A small network was shown many inputs. Here are its activations along a few directions, one row for each input.
Each table varies a few parts of the input and shows all the possible inputs, shuffled.
A made-up example of a description, with smaller parts first: line(6) and (point or line(11) or (values(3) and ring(5))).
Shared parts are said once, and a part with two or three values counts as separate values.
In the rows, zero is written as 128.

Other details of the inputs vary at random and push rows far along two fixed directions, the same in every table; ignore that.

Rows:
x1: [150 154  98 117 102 118 161 150  84 109 131  95 110]
x2: [100 140 126 156 128 110 147 128  84  86  93  78 134]
x3: [ 77 117 142  77 146 170  81  99 174 126 171 142 154]
x4: [188  60 173 244 184  92 119 164 176 245 152 245 161]
x5: [152 142 153 168  83  86 155 157 127  83  96 103  93]
x6: [106 126 105 109  89 119 181 165  83 121 140  89  84]
x7: [200  73 213 231 147  96  82 171 217 185 149 246 150]
x8: [103 120 132 130  90 122 144 159  97  76 138  81  99]
x9: [193  59 171 238 182  86 119 148 182 245 153 244 149]
x10: [188  87 164 172 156 124  96 151 205 224 161 239 156]
x11: [155 165 104 111  94 116 168 122 113 117  93  99 101]
x12: [103 118  94  85 188 159 101  65 143 178 142 146 153]
x13: [ 39 133 113  65 190 199  63  64 129 122 133 124 200]
x14: [189 154 115 154  94  92 172 161  98 117 103 114 102]
x15: [120 144  95 131 132 101 170 123  74 133  84  85  93]
x16: [158 166 131 133  98 114 139 116 113  60  86  87 114]
x17: [157 121 116 158  94 101 177 190  73 120 137 109  91]
x18: [ 88 141  83  19 158 203  84  76 142 147 184 132 174]
x19: [ 68  96 137  77 145 181  80 112 157 124 185 137 152]
x20: [117 150  92 141 127 110 175 135  64 125  96  84 128]
x21: [176 170 100 116 103 118 160 121 100 106  94 101 113]
x22: [105 137 128 151 131  97 145 117  90  90  78  77  96]
x23: [168 149 152 171  85  89 151 142 129  82  81 104  98]
x24: [ 79 137 114  38 161 200  58  72 152  99 177 122 179]
x25: [138 159 104 106  89 109 177 135 107 117 105  94  93]
x26: [ 55 140  80  48 193 203  87  68 113 165 139 135 198]
x27: [158 163  98 111  93 113 166 135  97 107 107  94 107]
x28: [129 151 101 112  90 114 173 152  93 117 128  89  96]
x29: [113 138 140 183 130  96 144 149  83  97  66 102 110]
x30: [ 36 104 123  31 153 204  71  84 159 117 192 124 159]
x31: [142 133 150 173  84  89 153 172 112  84 118  98  94]
x32: [109 121 131 130  93 122 142 158  92  72 139  83 102]
x33: [ 59 125 108  66 187 186  74  46 142 115 152 112 191]
x34: [193  69 180 213 149 103 109 190 194 235 176 249 142]
x35: [150  55 190 190 160 133  73 172 182 172 190 221 155]
x36: [ 60 112  88  17 156 209  91  91 140 157 198 132 161]
x37: [208  76 211 233 153  97  80 172 211 180 149 246 154]
x38: [ 94 147  88  18 153 196  90  65 162 152 160 135 168]
x39: [145 138 123 150  85  88 187 176 101 134 123 110  82]
x40: [159 143 151 169  83  86 151 156 125  82  97 102  97]
x41: [114 138 122 152 128  95 149 106  97  84  87  74  97]
x42: [125 147 131 132  92 112 142 146 102  67 123  81 106]
x43: [173 151 151 172  88  89 149 141 124  77  82 106 101]
x44: [114 147  95 127 139 114 161 129  69 134  78  95 104]
x45: [ 84 118 138  79 147 173  76 100 171 123 172 140 159]
x46: [167 168 101 114  97 117 162 120 106 111  94 100 109]
x47: [110 152  95 134 136 119 160 134  64 133  76 100 116]
x48: [144 116 119 156  85  98 182 191  82 129 136 106  83]
x49: [122 134 124 162 120  91 156 108  95  82  98  75 109]
x50: [162 168 102 114  92 114 168 122 106 112  91  94 103]
x51: [ 48 127 117  55 198 193  54  53 142 128 127 127 176]
x52: [170  86 206 194 148 113  86 137 227 181 135 230 145]
x53: [ 87 144 124  39 155 196  62  46 187 110 141 132 174]
x54: [ 71 116  83  17 160 213  84  87 132 151 199 133 169]
x55: [182  68 220 229 143  91  93 173 228 195 147 247 138]
x56: [172 154 125 150  85  88 186 147 118 131  85 116  84]
Description of these inputs: values(2) and (ring(8) or (line(4) and line(5))).
- The inputs of x9 and x49 match in every part but the values(2) part. If x20 is changed in the same way as x9 into x49, which row does it become? => x2
- A walk changes only the line(4) part. It starts at x19 and steps to x45. List the rest of the walk in order. => x5, x53
- Change only the values(2) part in x6. List by row number the other rows that result. => x30
- Change only the line(5) part in x23. List by row number the other rows that result. => x16, x43, x52, x53

Rows:
x57: [147 103 138 167 168 125 113 126 145 177 132 179 156]
x58: [164 109 151 187 101  97 151 192 118 135 143 145 113]
x59: [111 122 126 111 107 130 140 141 129 123 144 117 111]
x60: [121 147 110 113 137 138 134 109 113 135 104 119 135]
x61: [134 159 101 130 116 115 162 128  79 108  85  87 117]
x62: [154 158 128 131 106 109 140 110 131  92 100 104 117]
x63: [ 99 133 120  92 126 153 107 105 121  81 139  93 139]
x64: [148 111 137 159 165 131 111 125 139 174 129 177 159]
x65: [171 117 137 140 155 132 111 109 174 183 135 188 153]
x66: [ 99 151 116  91 147 157  99  86 121  94 121 102 156]
x67: [140 143 119 150 113  99 164 135 101 130  82 107 107]
x68: [136 100 168 146 141 141  87 137 179 146 149 183 147]
x69: [113 126 127 102 111 139 132 143 135 127 148 124 121]
x70: [114 103 134 118 137 144 112 133 147 145 174 149 140]
x71: [130 153  83  55 127 161 132  95 123 136 144 110 134]
x72: [108 154 124 112 118 124 131 106 121  90  94  92 120]
x73: [154 112 163 179 117 109 122 162 133 114 131 145 124]
x74: [172 113 149 211  82  69 179 206  98 118 126 121  86]
x75: [122 110 133 130 166 140 108 104 159 178 127 169 148]
x76: [168 109 164 147 124 127  98 130 188 138 151 178 138]
x77: [157 113 132 183 116  83 172 173 107 160 118 136  91]
x78: [179 136 164 225  98  60 163 182 106 103  75 125  96]
x79: [117 146  93  88 133 148 136 125  99 136 132 113 133]
x80: [108 136 100 107 148 135 135  95 105 128 112 106 139]
x81: [120 105 126 114 154 143 113 122 151 188 151 169 137]
x82: [128 132 123 120 105 131 139 156 114 113 144 120 123]
x83: [111 141  89 100 126 130 155 124  85 122 128  89 114]
x84: [139 100 167 149 146 142  83 140 173 143 153 184 155]
x85: [104 133 127 109 114 132 127 119 114  76 128  84 119]
x86: [177 117 147 151 101 108 140 162 157 146 155 161 115]
x87: [115 101 161 129 143 145  89 119 179 139 150 163 139]
x88: [111 144  85  81 137 155 130 114  93 130 139 104 139]
x89: [110 142  94  80 136 156 130 114 113 144 135 123 133]
x90: [100 109 145 107 143 152  90 103 160 121 152 139 140]
x91: [ 89 148 124  89 136 141 113  84 130  95 108  97 131]
x92: [138 150 139 157 107 101 145 139 114  94  85 103 111]
x93: [111 117 147 134 158 134  97  99 161 136 128 147 145]
x94: [117 147 133 121  88 115 149 139 109  73 104  80  96]
x95: [112 113 124 120 170 144 106  94 149 172 132 156 153]
x96: [109 133 118  90 115 154 123 133 131 124 154 122 132]
x97: [115 117 145 138 160 134  95 103 154 131 131 144 151]
x98: [ 99 146 114 100 143 145 108  88 118  89 117  95 147]
x99: [163 122 133 180 106  84 172 181 109 160 110 142  90]
x100: [116 144  86 101 124 133 152 126  82 120 128  90 120]
x101: [111 136 115 117  90 115 166 145  95  94 132  79  92]
- The inputs of x63 and x74 match in every part but one. If x87 is changed in the same way as x63 into x74, which row does it become? => x59
- What is each input in this table made of? => ring(5) and (point or ring(8))
- Change only the ring(8) part in x89. List by row number the other rows that result. => x77, x79, x81, x83, x88, x99, x100
- A walk changes only the ring(8) part. It starts at x60 and steps to x61. List the rest of the walk in order. => x64, x57, x80, x95, x75, x67
- Change only the ring(5) part in x76. List by row number the other rows that result. => x62, x65, x71, x86
- List by row number the other rows that have the ring(5) part in common with x93. => x62, x66, x72, x78, x91, x92, x97, x98

Rows:
x102: [163 127 121  75 141 174 117 112 163 153 174 184 170]
x103: [127 133 108 138 136 120 154 102  76 111  83  95 108]
x104: [102 144  79  73 163 152 107  93  81 110 138  98 138]
x105: [164 121 168 205 125  84 107 164 139 102 128 152 131]
x106: [153  94 141 186 109  86 155 173 114 159 140 156  76]
x107: [114 134 140 131  81 114 133 138 132  73 138  99  95]
x108: [115 128 148 145 100  93 139 129 144  71 102  96  99]
x109: [100 148 120 122 104 103 164 137 125 126  95  96 112]
x110: [154  64 140 152 160 144 104 154 141 185 173 195 147]
x111: [112 111 147 100 139 163  93 143 159 178 154 179 124]
x112: [121 112 138  95 126 158  77 103 190 139 175 156 141]
x113: [129 142  83 127 153 120 145 119  77 116 131  86 119]
x114: [139 179  99  61 134 163 140  52 126 111 104 120 147]
x115: [107 153 130 127 110 126 124  88 110  51  86  76 127]
x116: [130 161 106  82  78 136 139 112 123  89 133  68  91]
x117: [118 124 107 117 187 146  96 100 136 171 172 158 180]
x118: [125 155 112 140 126 105 143 135  86 126 124 100 145]
x119: [159 133 130 167 129  92 135 168  79 126 102 126 100]
x120: [ 82 156  81  69 110 139 165 101  91 112 155  62 107]
x121: [172 141 151 233  98  72 185 186 101 133  45 134  96]
x122: [176  84 180 208 100  98 125 190 148 113 147 167 130]
x123: [115 142  87 125 141 125 161  83  75 109  93  70 113]
x124: [165  84 154 141 131 144  80 141 184 150 172 184 166]
x125: [103 134  99  88 115 170 131 135 118 129 148 120 165]
x126: [ 76 128 109  46 152 159 104  85 128 132 121 107 119]
x127: [ 82 164  94  84  84 137 161 133 102 109 128  80 111]
x128: [115 109 149 131 156 139 106 139 187 187 124 187 143]
x129: [155  92 154 163 138 146 111 185 162 187 151 210 159]
x130: [140 105 162 161 169 146  85 128 163 187 102 205 149]
x131: [ 70 153 143 107 130 153 116  80 106  31  98  63 136]
x132: [152 152 124 123 121 135 120  85 135 108  90  99 131]
x133: [116 176  90  17 112 172 138  77 136 111 159 112 123]
x134: [113  82 134 125 171 125 107 110 161 176 141 172 125]
x135: [ 92 112 132  97 140 157 109 109 158 181 184 160 159]
x136: [100 150 114 118 139 148 131 100 126 134  93 120 162]
x137: [ 75 110 107  63 179 164  99  64 169 175 166 139 168]
x138: [185 113 165 143 146 107 131 126 204 190 141 217 131]
x139: [133  83 156 143 145 136  96 149 162 194 163 203 116]
x140: [127 164 105 128 131 128 128 152 102 122 103 117 134]
x141: [123  72 195 159 148 154  77 156 174 118 182 182 168]
x142: [116 164 105  60 107 138 133  81 136  86 106  53 107]
x143: [176  93 123 197 109  84 184 188  83 138 136 118  96]
x144: [178 146 152 204 109  72 157 210  79 127  82 130  87]
x145: [109 112 137  84 152 152  73  80 205 136 144 145 154]
x146: [ 74 101 174 100 144 175  70 110 180 108 188 150 148]
x147: [157 179  98 108 103 115 130 118  98  75 105  65 116]
x148: [128 149 120 111 123 142 106  75 136  89  96  96 141]
x149: [118 131  95  89 105 143 147 145  63  93 121  87 109]
x150: [177 100 154 218  96  78 176 206 110 160 138 160 127]
x151: [ 96 115 142  85 164 159  87 115 170 171 125 164 136]
x152: [123 101 138 133 174 152  87  97 143 168 109 182 148]
x153: [136 109 204 221  97  58 163 183 134  72  96 107  76]
x154: [ 96 135  84  97 133 117 169  99  97 111 114  62  92]
x155: [142 128 185 208 118  82 125 176 108  65 121 114 113]
x156: [111 115 121 130 181 148 107  73 148 177 137 158 174]
x157: [162 108 135 105 133 169  86 120 170 146 170 156 164]
x158: [138 168 102 111 110 118 117 115 104  63 111  71 126]
x159: [140 122 150 194  99  52 189 170 122 146  97 119  97]
x160: [163 110 146 166 102 116 148 202 102 139 116 150 110]
x161: [177  96 138 209 107  82 185 193 100 153 143 144 119]
x162: [111 169  99 115 128 133 130 133 102 118 115 105 152]
x163: [130 122 104 143 106 100 178 146  90 128 141  89  72]
x164: [169 178 101  94 128 127 142 111 115 112 126 128 134]
x165: [ 91 147 107  84 109 155 131 139 132 135 134 124 116]
x166: [107 154 109 136 125 120 159  99  98 119  90  96 144]
- What is each input in this table made of? => ring(5) and (line(5) or ring(8))
- The inputs of x140 and x128 match in every part but the ring(5) part. If x104 is changed in the same way as x140 into x128, which row does it become? => x134
- The inputs of x144 and x151 match in every part but the ring(5) part. If x117 is changed in the same way as x144 into x151, which row does it become? => x137
- List by row number the other rows that have the ring(5) part in common with x115. => x103, x114, x121, x123, x130, x131, x132, x136, x148, x152, x156, x166
- Change only the ring(8) part in x149. List by row number the other rows that result. => x110, x125, x129, x143, x150, x160, x161
